A small network was shown many inputs. Here are its activations along a few directions, one row for each input.
In each table, some parts of the input vary, and every possible input appears once, in random order.
Descriptions start from the smaller parts, as in this example, which fits no table here: line(6) and (point or line(11) or (values(2) and ring(8))).
Shared parts are said once, and a part with two or three values counts as separate values.
In the rows, zero is written as 128.

Rows:
row 1: [114 112 131 131 151 113 100 133 120 122 130 134 136 138 114 103 159 122
 128]
row 2: [119 140 121 131 123 130  99 123 146 125 104 124 130 134 128 124 136 128
 153]
row 3: [113 140 122 130 117 141 106 144 148 129 123 128 131 127 134 127 122 121
 147]
row 4: [136 119 117 136 144 110 134 106 127 104 108 125 105 128 135 127 110 163
 138]
row 5: [110 111 131 131 150 121 103 147 121 125 134 137 135 134 117 106 154 121
 124]
row 6: [129 118 117 135 139 122 142 129 129 108 128 130 107 121 140 130  97 157
 131]
row 7: [108 111 131 130 145 124 107 155 122 126 148 138 137 131 120 106 145 115
 122]
row 8: [135 118 108 130 137 133 158 135 131 109 131 129 110 128 145 128  92 148
 135]
row 9: [114 110 123 125 143 134 124 161 124 127 151 137 141 137 126 104 139 107
 126]
row 10: [132 118 118 136 143 119 138 120 128 107 114 129 105 124 137 130 106 162
 133]
row 11: [115 139 122 131 122 138 102 136 148 128 109 127 129 129 130 127 131 127
 149]
row 12: [119 139 113 126 115 152 123 150 150 129 126 127 135 133 139 125 116 113
 150]
row 13: [220 190 211  94  35 127 226  26  70 225 157 101 162 100  98 229 156  82
  28]
What is each input in this table made of? -> point or (values(3) and line(4))
Which other rows does row 4 become when the line(4) part takes its other values? List them by row number. -> row 6, row 8, row 10

Rows:
row 14: [ 96 129 154 133 122 110  68 134 127 143 128 131 148 124 114 116 168 100
 127]
row 15: [105 124 150 130 137 133  80 145 129 149 105 136 146 130 106 119 187 108
 120]
row 16: [153 124 134 122 117 148 194 131 115 142 126 128 115 114 141 161 102 135
  96]
row 17: [ 58  67  58 158 220 136  65 219 172  44  96 155  83 146 153  52  97 191
 201]
row 18: [162 107 138 117 137 102 177  89  96 133 127 122 131 138 126 130 139 120
 103]
row 19: [123 116 143 123 148 134 122 153 104 144 164 142 148 133  99 112 172 111
  95]
row 20: [143 141 152 135 118  92 120  75 110 126 129 119 113 110 118 152 124 160
 110]
row 21: [167 131 123 114 106 136 201 101 120 137 124 116 126 131 147 153  98 118
 120]
row 22: [156 161 132 130 103 147 158  99 136 136 103 120 106 109 131 175 102 167
 120]
row 23: [ 49  73  62 160 203 112  52 209 172  35 118 149  89 137 162  49  78 182
 206]
row 24: [147 127 140 125 102 125 183 118 115 136 149 123 118 107 149 160  82 126
 103]
row 25: [130 138 127 118 117 167 146 165 128 149 160 135 141 126 121 133 130 108
 110]
row 26: [123 142 132 121 103 143 135 153 128 142 183 130 143 121 129 131 111  99
 118]
row 27: [136 123 131 116 137 121 128 124 109 138 163 129 159 151 105 103 169  93
 119]
row 28: [142 103 155 128 134  92 159 107  91 133 152 129 123 114 128 137 122 129
  86]
row 29: [151 138 147 132 134 115 132  86 111 132 106 125 110 116 109 154 144 168
 103]
row 30: [124 156 122 119  95 152 108 130 158 149  99 117 152 141 134 132 141  88
 159]
row 31: [ 71  76  42 154 207 125  69 188 176  36  93 142  96 165 161  40  92 170
 225]
row 32: [148 100 149 125 149 115 170 119  92 138 129 134 121 121 120 139 142 137
  79]
row 33: [116 120 148 126 134 111 111 142 103 138 186 137 150 128 108 109 153 102
 102]
row 34: [117 133 137 124 125 120  84 118 133 143 103 123 157 148 111 110 184  91
 143]
row 35: [142 146 116 111 106 154 152 136 133 143 159 122 152 144 127 124 127  90
 135]
row 36: [164 146 135 125 122 101 137  58 115 126 103 113 120 133 115 145 141 151
 127]
row 37: [112 147 134 126 107 165 104 158 154 155 102 130 141 122 130 140 145 105
 136]
row 38: [103 151 138 129  93 141  93 146 153 148 125 125 143 117 137 138 125  97
 143]
row 39: [149 164 137 132  88 124 146  86 136 130 126 115 108 103 139 174  83 158
 127]
row 40: [169 170 121 122  91 134 163  71 140 130 100 108 116 127 137 166  99 149
 143]
What is each input in this table made of? -> values(3) and (point or (values(2) and line(4)))
Changing only the values(3) part turns row 39 into row 22. The same change can be made to row 28. Which row results? -> row 32
List by row number the other rows that have the values(3) part in common with row 30. -> row 18, row 21, row 27, row 31, row 34, row 35, row 36, row 40
Which other rows does row 16 become when the values(2) part takes its other values? List them by row number. -> row 32

Rows:
row 41: [ 30  72  58 156 222 135   9 242 178  49 122 160 118 162 134  16 139 150
 214]
row 42: [141 111 168 122 144  96 129 101  84 151 137 133 146 129  94 127 191 114
  80]
row 43: [171 118 144 131 142  97 173  66  91 123 113 121 100 118 120 156 123 175
  90]
row 44: [157 131 138 129 115 111 178  94 106 125 155 123 109 110 135 157  88 153
 100]
row 45: [148 156 134 125  93 153 164 118 138 143 116 121 113 106 141 174  93 145
 119]
row 46: [120 148 154 119  98 156 115 151 130 173 140 130 157 120 117 143 158  82
 106]
row 47: [128 123 160 119 119 112 130 130  98 154 179 131 153 122 110 127 154  92
  88]
row 48: [138 128 139 109 114 146 153 144 115 161 161 129 162 140 119 125 153  72
 107]
row 49: [167 137 116 118 109 144 201 110 122 130 136 119 119 127 145 154  87 134
 118]
row 50: [157 178 130 123  82 132 135  72 150 139  88 106 120 120 135 170 109 143
 150]
row 51: [ 52  64  44 164 214 118  61 205 184  23  80 147  75 146 176  47  67 195
 227]
row 52: [127 169 151 121  85 136  87 104 140 167 112 116 164 135 111 140 175  80
 136]
What is each input in this table made of? -> values(2) and (point or line(5))
Changing only the values(2) part turns row 50 into row 52. The same change can be made to row 49. Which row results? -> row 48
Which other rows does row 44 become when the values(2) part takes its other values? List them by row number. -> row 47
